A small network was shown many inputs. Here are its activations along a few directions, one row for each input.
In each table, some parts of the input vary, and every possible input appears once, in random order.
Descriptions start from the smaller parts, as in this example, which fits no table here: one of 2 separate values, together with either a single point or one of 9 places around a ring or (one of 4 places along a line, together with one of 5 places around a ring).
Shared parts are said once, and a part with two or three values counts as separate values.
(in the rows, 128 means zero)

Other details of the inputs vary at random and push rows far along two fixed directions, the same in every table; ignore that.
These rows show it; all are for the same input, with only those details redrawn:
[140 117 137 146 134 126 141 133 146 141 119 144 118]
[163 127 118 104  75 120 134 107  98  70 107  95 143]
[169 137 131 106  88 118 144 110 108  86  97 101 138]
[191 173 189 115 140 122 178 132 146 153  54 128 112]
[119  83  87 139  91 124 109 117 112  85 157 121 139]
[163 150 183 144 166 128 172 142 170 185  77 159 103]
[130 102 116 144 116 125 128 127 131 119 134 136 127]
[110  98 140 181 166 130 138 153 177 188 139 181 103]

Table:
x1: [ 82  76 132 146 155 112  99 156 152 185 177 145 137]
x2: [ 80  81 103 164 152 121 101 135 125 169 186 146 164]
x3: [ 76  75  97 185 124 150  64 155 155 119 182 117 133]
x4: [142 150  91 100  92 125 162  70  87  84 112  94 154]
x5: [ 89 116 153 159 203 134 164 144 163 220 152 156 138]
x6: [164 210 189 102 141 146 129 127  95 134  92 104  75]
x7: [162 143 122  91  86 112 132  92 106 103  94 106 137]
x8: [147 151 170 112 163 129 152 183 180 146  76 149 109]
x9: [116  92 139 126 119 110 114 154 123 117 159 101 155]
x10: [110 108  64 146  95 118 112  86  97 104 153 130 156]
x11: [110 123 126 140 116 143  79 130 145 133 129 104 131]
x12: [135 147 129 128 152 124 139 114  94 148 157 164  72]
x13: [166 196 164 126 132 145 125 100 135 135  65  93 149]
x14: [164 201 167  64 141 127 156 153 102 112  98 143  76]
x15: [ 99 102 116 106 121 113  97 126  50  96 208 116 114]
x16: [127 148 115 112 134 132 131 134 143 118 108 149 146]
x17: [106 103  91  97 109 125  94 145 141  94 140 133 134]
x18: [129 154  97  72  98 139 153 107 109  59 110 100 160]
x19: [ 85 121  81 147 110 157  99  96 118  92 162  89 159]
x20: [110  98 140 181 166 130 138 153 177 188 139 181 103]
Describe the family of inputs behind these rows.
> one of 4 separate values, together with either a single point or one of 4 places along a line
The inputs of x20 and x9 match in every part but the choice among 4 separate values. If x4 is changed in the same way as x20 into x9, which row does it become?
> x5

Table:
x21: [139 141 144 114 139 121 143 139 119 133 127 150 102]
x22: [141 144 162 143 159 137 147 142 170 168  93 144 115]
x23: [139 152 169 123 165 124 150 156 139 171 118 154  89]
x24: [136 155 134 114 128 129 132 122 101 123 133 119 111]
x25: [138 166 168 127 169 135 152 134 134 174 112 153  91]
x26: [130 131 136 134 126 133 126 133 144 129 112 121 131]
x27: [128 132 138 132 135 129 136 128 140 139 116 122 137]
x28: [134 133 137 123 124 128 128 124 129 124 119 111 146]
x29: [142 127 127 127 117 124 141 117 127 125 112 122 144]
x30: [131 132 143 113 138 122 123 143 110 127 139 134 107]
x31: [141 157 146 110 136 129 128 122  98 125 126 118 113]
x32: [130 119 107 113  96 129 124 110 109  89 128  98 155]
x33: [133 121 103 111  92 129 115 114 112  87 125 100 152]
x34: [138 117 107 117  95 120 126 107 109  94 125 101 153]
x35: [135 124 116 118  95 129 107 119 116  86 125  96 149]
x36: [128 129 124 126 118 129 121 128 133 121 119 117 141]
x37: [137 161 155 127 161 130 146 129 130 162 119 149  95]
x38: [ 46  42  51 165 124 125  73 144 116 111 245 169 111]
x39: [ 59  55  64 182 131 134  95 133 146 132 203 159 142]
x40: [146 136 128 125 115 130 136 123 135 113 102 121 136]
x41: [136 112 101 110  82 121 119 104  97  80 130  91 160]
x42: [134 117 117 116  97 121 115 113 106  97 131  94 156]
x43: [133 130 142 133 131 124 137 128 138 146 114 124 137]
x44: [130 133 137 130 129 131 121 133 142 136 119 121 137]
x45: [145 140 130 121 121 128 139 123 136 125 101 126 139]
x46: [ 67  77 114 207 189 141 111 165 200 204 171 199 105]
x47: [134 136 146 111 141 124 136 140 117 133 129 143 101]
x48: [130 137 106 107 100 127 119 105  81  84 146 116 124]
x49: [139 146 158 141 164 130 158 136 165 174  97 145 124]
x50: [141 138 130 122 125 128 135 124 140 128 104 123 136]
Describe the family of inputs behind these rows.
> one of 5 places along a line, together with either one of 2 separate values or one of 4 places along a line
The inputs of x38 and x30 match in every part but the place on the line of 5. If x37 is changed in the same way as x38 into x30, which row does it become?
> x31
Start at x46 and move only the place on the line of 4, one step at a time. The first step leads to x50. Which rows follow, in order?
> x49, x34
Change only the choice among 2 separate values in x25. List by row number the other rows that result.
> x47
